These are the activations of a small network on made-up records, seen along a few directions, one row for each record.
After each row come some of the record's fields: Bebit, Lev, Vavas, Setos, Kabon, Soler.
Not every record has every field; a missing one is left out.
The largest differences between rows may come from other fields.
In the rows, zero is written as 500.
Strong random noise was added to every row along 18 fixed directions; ignore it. To show where, here is one row again and again, with new noise each time:
[345 641 556 468 467 324 382 489 559 563 500 566 524 545 375 570 621 622
 486 263 496 637 570 534 567 390 710 492 655 555 494 453 527 440 303]
[357 440 752 701 472 570 323 430 289 329 547 411 545 479 353 399 664 462
 719 602 430 562 734 575 420 323 509 458 555 544 539 463 166 856 464]
[508 543 382 412 361 449 551 433 463 636 486 622 406 202 485 546 451 294
 248 671 416 590 363 174 473 383 408 493 460 571 501 330 654 399 504]
[380 489 359 283 442 646 470 420 717 459 422 447 582 538 420 610 564 578
 364 559 574 723 703 352 689 634 376 276 526 472 598 442 341 374 607]
[605 611 445 611 367 299 618 660 553 442 556 543 689 340 617 373 425 472
 511 595 457 414 634 543 393 383 553 647 564 709 565 489 636 678 575]
[728 552 553 564 488 448 570 544 495 611 491 625 306 401 399 180 511 775
 483 475 477 605 591 625 616 728 882 476 666 555 560 431 571 446 655]
[562 476 354 639 449 559 554 639 731 400 444 414 415 370 605 384 624 702
 583 372 408 823 315 534 551 407 465 321 615 670 418 500 555 602 545]
[401 538 635 577 508 633 595 544 370 216 431 382 296 348 697 675 361 155
 441 635 465 562 207 349 325 382 307 596 365 480 456 515 470 454 535]
[179 339 297 616 480 389 549 669 645 546 417 326 666 358 430 606 727 397
 501 219 645 384 415 428 394 330 391 643 343 542 573 374 624 466 237]
[567 829 504 327 294 358 352 525 532 548 493 626 254 484 549 497 492 609
 376 474 378 610 338 735 304 438 424 502 631 714 476 606 401 539 597]
[665 428 470 555 368 633 459 548 591 475 303 351 551 327 481 590 538 616
 539 575 545 734 401 510 612 527 672 411 539 641 525 548 404 459 412]
[499 547 546 319 438 449 420 561 667 597 491 579 559 502 564 761 508 599
 580 469 297 580 798 430 454 158 406 461 374 494 533 422 292 645 204]
[435 301 365 576 634 716 443 479 451 461 546 494 273 639 364 272 598 625
 522 323 517 598 509 505 574 576 482 319 605 376 591 445 490 481 704]
[413 612 608 210 417 615 391 370 520 542 392 570 522 543 360 646 542 552
 297 511 426 576 503 680 561 353 400 381 466 443 455 499 456 534 461]
[799 496 494 588 447 527 544 647 571 545 457 462 353 440 722 653 327 395
 678 536 330 643 507 372 345 249 506 583 514 651 580 437 281 642 343]
[612 482 506 749 576 413 524 520 392 386 474 499 365 495 672 385 486 463
 592 575 494 460 343 275 364 473 629 601 535 470 473 626 559 499 362]
[793 553 467 649 489 436 494 502 455 395 480 533 501 580 686 533 291 477
 581 642 490 594 453 329 485 482 721 544 707 596 526 665 503 446 468]
[474 461 409 695 547 237 443 413 463 575 364 571 318 556 537 296 628 474
 628 348 676 540 377 325 234 518 417 652 728 496 532 523 473 622 388]
[438 612 521 469 526 564 728 647 506 418 593 458 517 484 501 424 363 274
 321 467 497 363 667 541 521 521 588 648 474 509 679 306 636 467 701]
[631 486 428 541 536 607 500 428 539 613 588 536 402 597 581 416 474 448
 557 573 342 458 476 356 497 479 338 343 417 467 455 474 335 546 531]

[586 356 631 499 641 542 575 458 451 421 566 568 323 613 512 550 409 621
 610 671 386 554 720 499 463 545 444 461 425 377 522 470 260 500 577]
Bebit=u1, Lev=y3, Vavas=d1, Setos=k1, Kabon=g2, Soler=l2
[555 278 333 620 555 588 585 489 445 777 645 446 524 588 296 435 442 272
 508 423 478 324 566 563 521 533 454 524 483 575 634 247 391 471 664]
Bebit=u1, Lev=y1, Vavas=d1, Setos=k1, Kabon=g1, Soler=l2
[437 583 609 503 382 396 646 435 640 343 381 486 638 247 524 401 630 645
 429 877 565 636 585 506 550 774 451 437 472 572 385 554 408 504 644]
Bebit=u1, Lev=y1, Vavas=d2, Setos=k2, Kabon=g1, Soler=l3
[555 618 705 230 537 416 454 479 514 556 488 684 123 594 526 510 499 806
 524 511 380 512 695 710 344 640 446 522 418 379 484 568 196 506 554]
Bebit=u1, Lev=y1, Vavas=d2, Setos=k1, Kabon=g2, Soler=l3
[647 298 414 531 478 545 496 440 497 438 403 467 687 543 476 534 489 542
 527 796 518 477 632 497 449 422 373 464 517 565 542 608 359 665 541]
Bebit=u2, Lev=y1, Vavas=d1, Setos=k2, Soler=l3
[566 545 355 430 480 432 511 611 718 546 531 402 481 632 531 569 593 719
 477 506 499 457 597 499 517 686 733 527 430 586 597 605 348 264 330]
Bebit=u1, Lev=y2, Vavas=d2, Setos=k2, Kabon=g2, Soler=l2
[555 391 514 411 447 453 365 323 505 692 424 605 365 408 510 584 527 591
 657 631 507 608 479 369 373 568 185 385 370 443 417 526 209 531 451]
Bebit=u1, Lev=y3, Vavas=d2, Setos=k2, Soler=l2
[456 423 556 594 443 598 378 529 443 520 529 372 720 355 437 454 642 531
 631 532 517 461 702 346 642 460 683 427 394 475 578 457 441 599 297]
Bebit=u1, Lev=y3, Vavas=d2, Setos=k1, Kabon=g1, Soler=l2
[515 451 230 430 433 667 361 566 457 616 627 474 645 679 424 493 416 417
 399 324 511 313 415 681 535 346 430 458 524 544 607 519 659 492 618]
Bebit=u1, Lev=y1, Vavas=d1, Setos=k1, Kabon=g1, Soler=l3
[446 392 656 534 422 623 437 496 390 316 471 487 375 210 482 593 472 553
 610 516 464 858 340 579 534 438 455 381 554 566 379 498 469 545 615]
Bebit=u1, Lev=y1, Vavas=d2, Setos=k2, Kabon=g2, Soler=l2
[279 586 451 419 586 606 545 578 560 376 643 344 301 524 434 572 614 410
 319 292 434 688 426 354 576 445 659 469 539 511 560 328 622 334 432]
Bebit=u1, Lev=y3, Vavas=d1, Setos=k2, Kabon=g2, Soler=l2
[665 485 598 652 553 587 551 588 656 511 453 372 573 556 652 651 442 544
 758 364 447 616 375 605 561 444 548 457 474 552 388 519 354 541 329]
Bebit=u1, Lev=y1, Vavas=d1, Setos=k2, Kabon=g1, Soler=l2
[430 524 397 436 350 624 340 463 359 595 576 456 545 269 389 456 551 367
 350 621 530 362 429 319 596 589 475 397 327 512 540 451 544 401 554]
Bebit=u2, Lev=y1, Vavas=d1, Setos=k1, Kabon=g2, Soler=l3
[436 436 496 423 595 562 453 303 470 393 505 557 678 684 436 442 525 593
 450 625 554 461 672 427 612 516 428 365 532 291 472 583 573 559 543]
Bebit=u1, Lev=y3, Vavas=d1, Setos=k1, Kabon=g1, Soler=l3
[305 379 665 342 538 675 501 259 369 492 305 473 494 531 158 576 674 447
 201 552 539 600 364 598 637 424 580 456 513 355 411 433 589 445 381]
Bebit=u2, Lev=y2, Vavas=d1, Setos=k1, Kabon=g2, Soler=l3
[265 215 356 737 596 198 487 582 414 444 468 498 328 481 285 328 835 787
 555 449 689 344 462 613 214 641 490 675 473 503 558 592 482 394 475]
Bebit=u2, Lev=y1, Vavas=d1, Setos=k1, Kabon=g2, Soler=l3
[458 547 499 443 266 429 385 506 455 474 462 406 715 528 410 694 472 316
 455 619 506 438 609 671 370 328 482 650 615 765 597 574 279 647 462]
Bebit=u2, Lev=y2, Vavas=d2, Setos=k1, Kabon=g1, Soler=l3
[407 423 273 556 569 567 591 582 469 500 629 498 550 478 470 413 458 353
 354 397 506 340 445 408 576 477 437 477 454 450 567 384 784 411 657]
Bebit=u2, Lev=y1, Vavas=d1, Setos=k1, Kabon=g1, Soler=l2
[532 144 355 577 507 600 586 753 521 459 480 516 546 396 419 523 398 720
 568 323 545 421 445 903 529 480 495 516 412 521 558 536 702 406 765]
Bebit=u2, Lev=y2, Vavas=d2, Setos=k2, Kabon=g1, Soler=l3
[578 564 409 359 407 478 476 401 614 717 440 591 503 472 478 439 582 564
 392 568 472 543 525 350 574 555 515 412 487 499 486 462 477 497 395]
Bebit=u2, Lev=y2, Vavas=d2, Setos=k2, Kabon=g2, Soler=l2
[799 453 348 519 443 543 501 696 523 640 469 517 466 332 703 311 453 524
 596 515 466 308 566 296 389 408 562 623 352 457 642 483 632 687 320]
Bebit=u2, Lev=y2, Vavas=d1, Setos=k2, Kabon=g2, Soler=l3
[547 571 582 526 546 296 589 528 508 460 550 636 649 466 641 501 320 566
 607 453 549 359 498 634 497 602 477 584 470 464 362 635 690 432 611]
Bebit=u1, Lev=y1, Vavas=d2, Setos=k1, Soler=l2
[383 366 429 612 493 527 486 442 421 439 658 551 593 396 429 453 565 535
 487 633 374 454 422 453 573 461 381 335 396 493 354 543 592 432 627]
Bebit=u1, Lev=y2, Vavas=d2, Setos=k1, Kabon=g1, Soler=l2
[303 557 568 593 512 409 352 403 393 313 667 497 762 560 487 535 551 542
 551 552 482 403 396 554 581 489 498 371 476 496 271 727 604 435 503]
Bebit=u1, Lev=y1, Vavas=d1, Setos=k2, Soler=l3
[355 710 465 583 431 388 328 594 517 445 679 501 592 487 670 364 570 456
 646 301 503 447 450 398 420 402 433 504 530 557 476 538 598 636 434]
Bebit=u1, Lev=y2, Vavas=d1, Setos=k2, Kabon=g2, Soler=l3
[339 326 451 400 446 431 371 362 359 378 697 777 619 609 188 555 448 719
 384 607 339 689 774 716 634 310 509 282 785 593 467 551 560 469 852]
Bebit=u2, Lev=y2, Vavas=d2, Setos=k2, Kabon=g1, Soler=l3
[630 507 435 511 422 445 593 605 573 532 454 484 500 293 591 611 443 473
 479 649 422 615 524 297 471 368 586 561 478 609 565 410 544 484 373]
Bebit=u1, Lev=y3, Vavas=d2, Setos=k2, Kabon=g1, Soler=l3
[667 568 532 553 481 338 570 600 654 424 322 474 387 446 552 469 578 751
 542 537 538 709 496 629 429 573 662 560 676 657 526 565 450 535 458]
Bebit=u2, Lev=y3, Vavas=d1, Setos=k2, Kabon=g2, Soler=l3
[555 476 435 562 526 528 693 492 639 413 489 331 495 629 504 552 467 328
 481 530 505 739 527 418 522 494 615 557 770 707 554 398 361 526 518]
Bebit=u1, Lev=y1, Vavas=d2, Setos=k2, Kabon=g2, Soler=l3
[402 401 546 511 556 508 567 446 571 583 404 530 644 555 455 563 461 355
 607 269 575 587 560 544 576 385 372 511 594 434 457 344 538 628 496]
Bebit=u2, Lev=y2, Vavas=d2, Setos=k1, Kabon=g2, Soler=l3
[459 513 478 535 553 463 382 532 384 446 709 478 445 659 499 479 456 544
 574 536 582 364 722 354 524 797 713 532 480 433 643 591 325 235 524]
Bebit=u1, Lev=y1, Vavas=d1, Setos=k1, Kabon=g2, Soler=l2
[545 316 629 513 610 597 553 460 359 521 404 494 588 560 381 515 486 506
 484 539 538 268 500 657 541 523 617 572 342 302 483 548 559 480 393]
Bebit=u2, Lev=y2, Vavas=d1, Setos=k1, Kabon=g2, Soler=l2
[496 269 504 659 552 497 417 524 322 473 461 555 466 459 493 548 470 504
 665 408 537 493 457 435 431 330 574 572 490 409 518 532 588 527 352]
Bebit=u2, Lev=y2, Vavas=d2, Setos=k2, Kabon=g2, Soler=l2

Which values does each new row have?
[377 587 418 511 432 508 378 407 558 573 650 530 499 467 541 436 562 429
 546 551 478 543 568 170 578 646 306 310 429 484 473 436 322 436 572]
Bebit=u2, Lev=y2, Vavas=d1, Setos=k1, Kabon=g1, Soler=l2
[680 485 260 420 299 657 312 451 415 635 581 519 465 378 384 558 472 458
 333 634 362 676 283 454 576 341 537 317 615 717 543 487 533 444 584]
Bebit=u1, Lev=y1, Vavas=d2, Setos=k1, Kabon=g2, Soler=l2
[493 502 591 391 533 526 566 443 506 447 404 558 404 562 491 645 416 548
 426 474 506 584 325 751 462 491 400 506 507 485 408 560 502 404 592]
Bebit=u1, Lev=y1, Vavas=d2, Setos=k2, Kabon=g2, Soler=l2
[562 600 233 524 568 511 518 518 606 551 671 494 480 716 610 289 524 381
 449 393 414 503 645 144 505 370 561 482 724 527 629 387 596 633 447]
Bebit=u1, Lev=y1, Vavas=d1, Setos=k2, Kabon=g1, Soler=l3
[428 468 368 407 537 425 484 494 599 490 617 615 572 637 385 456 598 734
 418 480 415 486 696 644 567 452 442 374 541 525 511 524 532 513 626]
Bebit=u2, Lev=y1, Vavas=d2, Setos=k1, Kabon=g2, Soler=l2
[411 361 480 709 612 526 722 538 578 385 594 339 499 469 445 541 576 434
 534 514 471 619 434 412 605 574 607 468 495 572 446 383 450 330 512]
Bebit=u1, Lev=y1, Vavas=d2, Setos=k1, Kabon=g2, Soler=l2
[524 416 422 538 533 523 412 494 369 369 491 435 489 495 555 491 587 543
 466 648 501 358 397 386 351 445 473 542 379 426 519 665 573 538 394]
Bebit=u1, Lev=y3, Vavas=d1, Setos=k1, Kabon=g2, Soler=l2
[656 459 514 377 399 649 430 603 499 547 355 449 467 342 531 620 350 601
 544 409 658 557 410 677 570 684 599 531 425 498 578 562 507 371 572]
Bebit=u1, Lev=y1, Vavas=d2, Setos=k1, Kabon=g2, Soler=l2
[359 444 448 393 508 437 544 513 554 411 419 535 424 366 468 750 465 569
 383 493 550 706 401 435 505 496 425 488 482 481 482 467 586 262 517]
Bebit=u1, Lev=y1, Vavas=d1, Setos=k2, Kabon=g1, Soler=l2
[369 304 541 439 442 713 223 612 335 338 454 364 568 391 482 762 512 544
 620 505 546 444 673 427 508 369 547 484 289 376 614 646 359 496 320]
Bebit=u2, Lev=y1, Vavas=d2, Setos=k1, Kabon=g1, Soler=l3
[366 531 594 601 636 484 569 508 437 407 665 563 531 572 629 556 267 311
 655 323 494 445 479 492 547 486 304 463 475 389 408 445 597 458 736]
Bebit=u1, Lev=y3, Vavas=d2, Setos=k1, Kabon=g1, Soler=l3
[412 393 579 580 585 272 757 391 489 492 542 644 583 398 398 538 469 499
 402 661 448 474 459 552 542 525 479 527 453 494 295 444 658 338 626]
Bebit=u1, Lev=y1, Vavas=d2, Setos=k1, Kabon=g1, Soler=l3
[524 371 366 659 677 484 527 630 627 593 627 510 439 581 550 272 584 710
 786 210 507 483 681 421 521 573 467 431 484 393 584 363 514 595 514]
Bebit=u1, Lev=y3, Vavas=d1, Setos=k2, Kabon=g2, Soler=l2
[391 509 360 417 615 445 531 390 709 368 547 636 378 784 550 488 555 740
 485 531 425 692 548 554 526 585 114 221 619 470 371 614 345 437 805]
Bebit=u2, Lev=y1, Vavas=d2, Setos=k1, Kabon=g2, Soler=l3
[453 556 476 442 378 341 450 377 505 564 415 561 636 422 354 529 579 555
 375 638 578 565 484 562 515 539 504 503 602 603 471 521 510 473 529]
Bebit=u1, Lev=y1, Vavas=d2, Setos=k1, Kabon=g1, Soler=l3
[612 692 496 342 346 527 415 510 587 451 312 468 580 344 675 441 555 591
 400 613 582 577 462 374 548 570 619 495 537 507 507 647 604 575 356]
Bebit=u1, Lev=y1, Vavas=d2, Setos=k2, Kabon=g2, Soler=l3
